These are the activations of a small neural network, seen along a few directions. Each row is one input.
Each table varies a few parts of the input and shows all the possible inputs, shuffled.
A made-up example of a description, with smaller parts first: one of 2 separate values, together with either a single point or one of 11 places along a line or (one of 5 places around a ring, together with one of 6 places along a line).
Shared parts are said once, and a part with two or three values counts as separate values.

Other details of the inputs vary at random and push rows far along two fixed directions, the same in every table; ignore that.

A family of inputs:
x1: [-1.31 -2.62 -3.70  2.01 -6.13 -1.05  2.00 -3.32 -4.77 -6.32  3.83 -0.45]
x2: [ 3.58  1.22  1.41 -1.64  2.56  0.97 -0.44  1.05  1.16 -0.92  1.84 -0.43]
x3: [ 2.46 -0.21  0.55 -2.46  2.14  1.53  0.04  3.00 -2.03  0.50  0.06 -0.42]
x4: [ 4.51  1.65  0.75 -0.35  3.37  1.00 -0.90  3.80 -0.36  1.34 -1.70 -0.60]
x5: [-4.03 -2.10 -2.79  0.89 -5.31 -0.12  3.03 -1.29 -5.62 -6.22  3.71  1.37]
x6: [ 2.56  3.24  1.07 -3.20  2.86  1.41 -1.40  4.15  1.56  0.92 -0.62  0.10]
x7: [ 5.33  2.00  0.80 -0.40  3.51 -0.02 -0.76  2.27 -0.52  1.26 -1.61 -1.88]
x8: [ 4.94 -0.24  0.67 -3.02  3.10  1.36 -0.95  2.52 -0.84  2.24 -1.36 -0.89]
x9: [ 3.96  1.10  0.35 -0.59  2.80  0.09  0.20  0.98 -1.74 -0.74 -0.57 -1.38]
x10: [-3.51 -2.17 -2.99  2.42 -4.54 -0.97  3.26 -1.87 -5.75 -7.34  4.59  1.42]
x11: [-9.13 -1.11  1.48  2.69 -1.33 -0.95 -0.08 -3.19  4.57  5.95 -3.70  1.80]
x12: [ 2.35  3.02  0.31 -0.49  1.58  0.18 -1.26  3.39  0.98 -1.13  1.46  0.27]
x13: [-2.64 -2.75 -3.39  0.88 -5.97 -0.54  2.47 -2.63 -5.48 -6.10  3.56  1.28]
x14: [ 5.67 -0.47  0.45 -2.53  3.69  1.04 -0.82  1.20 -0.35  1.65 -1.33 -2.45]
x15: [ 2.16  2.60  0.61 -1.21  2.37  0.37 -0.72  2.94  0.79 -1.54  1.13  0.40]
x16: [-3.12 -0.69 -1.97  1.80 -5.01 -0.77  2.23 -3.34 -2.61 -7.79  5.66  1.28]
x17: [ 4.43  3.51  1.56 -1.01  2.93  0.14 -1.88  2.40  2.18  0.57 -0.10 -1.03]
x18: [-7.82 -3.32  0.43  3.46 -1.87 -3.08  1.04 -4.67  1.89  6.45 -5.09  0.57]
x19: [ 3.64  2.00  0.65 -1.93  2.48  0.80 -0.86  4.61 -0.89  1.86 -1.95 -0.88]
x20: [-2.30 -1.22 -2.94  1.48 -6.66 -0.93  0.87 -3.18 -1.97 -6.84  5.20  0.44]
x21: [-1.04 -2.82 -3.46  2.07 -6.23  0.10  1.70 -3.59 -4.45 -6.11  3.47 -0.15]
x22: [-2.79 -1.15 -2.82  1.09 -7.25  0.80  0.38 -2.19 -2.28 -5.99  4.91  2.35]
x23: [-6.86 -0.76  2.77  3.76  0.90 -1.88 -0.39 -4.78  6.07  6.88 -4.69  0.30]
x24: [ 2.83  1.03  0.09 -1.23  0.61  1.72 -0.53  3.42 -1.60  0.23 -0.94 -0.10]
x25: [ 2.62  2.60  0.47 -0.44  1.34  1.33 -1.56  3.10  1.21 -1.04  1.18  0.58]
x26: [-8.27 -1.58  0.84  2.72 -2.12 -2.61 -0.13 -4.31  4.58  5.83 -3.53  1.47]
x27: [-7.83 -2.11  1.66  4.49  1.58 -3.43  1.26 -3.14  3.06  7.55 -5.83  0.25]
x28: [ 4.42  0.18 -0.49 -1.63  1.77  0.18 -0.46  0.62 -1.45 -0.55 -1.04 -2.14]
x29: [-6.01 -2.92  2.36  1.36  1.51 -1.88  0.18 -5.09  6.20  7.15 -4.32 -0.44]
x30: [ 3.25  0.57  0.31 -3.14  1.01  1.66 -0.97  1.92  1.04 -0.10  1.37  0.56]
x31: [-6.71 -1.72  2.10  1.91  1.01 -2.75 -0.21 -5.13  6.08  6.75 -5.34 -0.57]
x32: [ 1.70  3.07  0.04 -1.92  0.40  1.11 -1.35  3.76  0.63 -0.49  1.06  0.42]
x33: [-7.17 -3.44  0.66  3.43 -1.89 -1.81  0.60 -4.75  2.11  6.46 -5.32  0.87]
x34: [ 1.88  1.34  0.70 -3.10  1.66  2.05 -0.61  3.12  0.63 -0.23  1.70  0.61]
x35: [ 3.93  2.50  0.73 -3.23  2.22  0.94 -1.93  2.93  1.88  1.07 -0.91  0.03]
x36: [ 5.56  1.68  0.89 -0.31  3.21  1.10 -0.95  1.97 -0.26  1.28 -1.81 -1.59]
x37: [ 3.40  1.86  1.70 -2.13  4.33  1.14 -1.14  3.44  1.92  0.87  0.80  0.14]
x38: [ 4.16  1.61  0.14 -1.45  0.01  1.32 -2.27  1.02  1.63 -0.88  0.42 -1.07]
x39: [-1.93 -3.29 -2.54  1.96 -3.98 -0.19  3.17 -3.69 -5.39 -6.55  5.33  0.42]
x40: [ 3.08 -0.12  0.51 -1.03  3.35  0.64  0.16  2.53 -1.79  0.04  0.49 -0.46]
Each input here is: one of 2 separate values, together with one of 4 places along a line, together with one of 5 places around a ring.
Changing only the place on the line of 4 turns x23 into x2. The same change can be made to x21. Which row results? -> x14
Change only the place on the ring of 5 in x7. List by row number the other rows that result. -> x1, x18, x19, x27
Change only the choice among 2 separate values in x10. List by row number the other rows that result. -> x15
Change only the place on the line of 4 in x6. List by row number the other rows that result. -> x11, x32, x34
A walk changes only the place on the ring of 5. It starts at x24 and steps to x4. List the rest of the walk in order. -> x36, x21, x33

A family of inputs:
x41: [-4.28 -1.53 -3.88  0.69 -7.19 -0.33  2.74 -1.86 -4.82 -9.69  7.70  2.17]
x42: [ 3.46  0.25  0.19 -1.75  1.49  1.39  0.20  0.56 -1.45 -2.04  0.76 -0.99]
x43: [ 2.14  2.04 -1.07 -1.67 -0.70  0.65 -0.04  3.06 -2.04 -4.52  3.43  0.41]
x44: [-4.28 -4.44 -0.82  2.49 -1.29 -2.29  2.21 -4.26 -1.56  1.98 -1.98 -0.52]
x45: [ 3.14  1.19 -0.68 -1.45 -0.22  0.91 -0.14  1.84 -0.91 -4.69  4.52  0.48]
x46: [ 3.47  1.47 -1.45 -0.57 -2.19  1.88 -0.80  2.51 -2.42 -3.68  2.07  0.25]
x47: [-4.29 -3.18 -0.78  4.00 -1.20 -2.30  2.11 -3.34 -2.15  2.03 -2.50 -0.17]
x48: [-0.19  1.56  2.84 -2.05  4.68 -0.50 -1.96  1.63  4.96  8.31 -6.28 -0.59]
x49: [ 2.73  1.64 -0.23 -2.09  0.75  0.24 -0.82  1.88  0.23 -2.17  1.67 -0.34]
x50: [-6.90 -1.41  0.22  2.72 -1.73 -1.47  1.64 -2.41  1.13  0.31  1.05  1.80]
x51: [-5.38 -1.35 -0.44  2.49 -2.57 -2.36  0.83 -4.50  1.79 -0.31  0.33  0.14]
x52: [-4.82 -4.18 -0.77  2.21 -1.02 -2.03  2.40 -3.30 -2.08  2.36 -1.98  0.00]
x53: [ 1.40 -0.80  1.65  0.00  4.75 -1.04 -0.16  1.36  0.17  6.62 -5.49 -1.50]
x54: [ 1.98  0.95 -0.10 -1.45 -0.27  1.52 -1.03  2.52 -0.41  0.21 -0.16  0.18]
x55: [ 5.49 -1.03 -1.83 -0.51 -0.23 -0.02  0.62  0.35 -4.26 -3.50  1.76 -2.08]
x56: [ 3.39  0.59 -0.07 -1.56  0.22  1.51 -1.05  1.55  0.05 -1.54  2.11  0.33]
x57: [ 2.79  2.45 -0.50 -0.83 -0.42  0.55 -0.97  2.43 -0.82 -1.66  0.11 -0.08]
x58: [ 1.14  0.49  2.34 -1.63  4.78  0.77 -0.32  0.99  1.65  4.42 -3.69 -0.99]
x59: [ 2.44  1.22 -0.18 -2.17  0.04  0.35 -1.08  1.23  0.47 -0.49 -0.09 -0.36]
x60: [-5.53 -2.77 -0.64  1.70 -3.59 -0.75  0.62 -3.98  1.21  1.38 -0.85  0.93]
x61: [-0.50  1.53  3.62 -1.06  6.33 -0.47 -1.50  1.91  5.75  7.87 -4.40 -0.11]
x62: [ 2.18  1.79  2.31 -0.27  4.13 -0.51 -1.65  0.57  4.40  3.65 -1.79 -0.99]
x63: [-4.90 -2.39 -0.16  3.02 -2.89 -1.19  0.56 -4.92  1.91  0.81  0.42  0.79]
x64: [ 3.53  0.44  0.54 -0.75  1.74  0.79 -0.13 -0.64 -0.38 -0.99 -0.13 -1.74]
x65: [ 4.51  0.69 -1.55 -1.31 -2.34  1.51 -1.08  0.75 -1.49 -3.90  2.73 -0.63]
x66: [-5.53 -1.82  0.22  3.53 -1.24 -0.94  2.01 -3.98 -0.47  0.67 -1.62  0.39]
x67: [ 1.76  2.27  0.63  0.41  1.59  0.41 -0.55  2.36  0.62 -0.96  1.13  0.41]
x68: [ 0.82  2.75  1.85 -0.03  3.67 -0.62 -1.51  2.18  3.08  3.73 -3.34 -0.55]
x69: [ 2.87  0.99 -0.84 -1.19 -1.15  1.98 -0.38  2.81 -2.20 -3.83  3.77  0.99]
x70: [-6.16 -2.58 -0.66  1.37 -3.47 -0.41  0.91 -2.98  0.60  1.54 -0.66  1.41]
x71: [-5.98 -1.64 -0.08  3.80 -2.76 -0.79  0.85 -3.17  0.91  0.93 -0.22  1.68]
x72: [ 2.02  0.71  0.65 -1.08  1.96  1.25  0.40  1.49 -1.51 -0.60 -0.24 -0.54]
x73: [ 1.65  1.82 -0.01 -1.80  0.18  0.48 -0.80  2.49 -0.22 -0.15 -0.33  0.08]
x74: [ 1.90  0.60  0.35 -1.59  0.86  1.53 -0.83  2.11  0.30  0.04  1.23  0.75]
x75: [ 3.90  1.67 -0.66 -1.61 -0.68  0.28 -1.26  0.75 -0.05 -2.13  0.97 -1.01]
What is each input in this table made of? -> one of 5 places along a line, together with either one of 2 separate values or one of 5 places around a ring
Changing only the place on the line of 5 turns x74 into x63. The same change can be made to x52. Which row results? -> x55
List by row number the other rows that have the place on the line of 5 in common with x53. -> x43, x50, x54, x69, x72, x73
Change only the place on the line of 5 in x61. List by row number the other rows that result. -> x45, x50, x62, x67
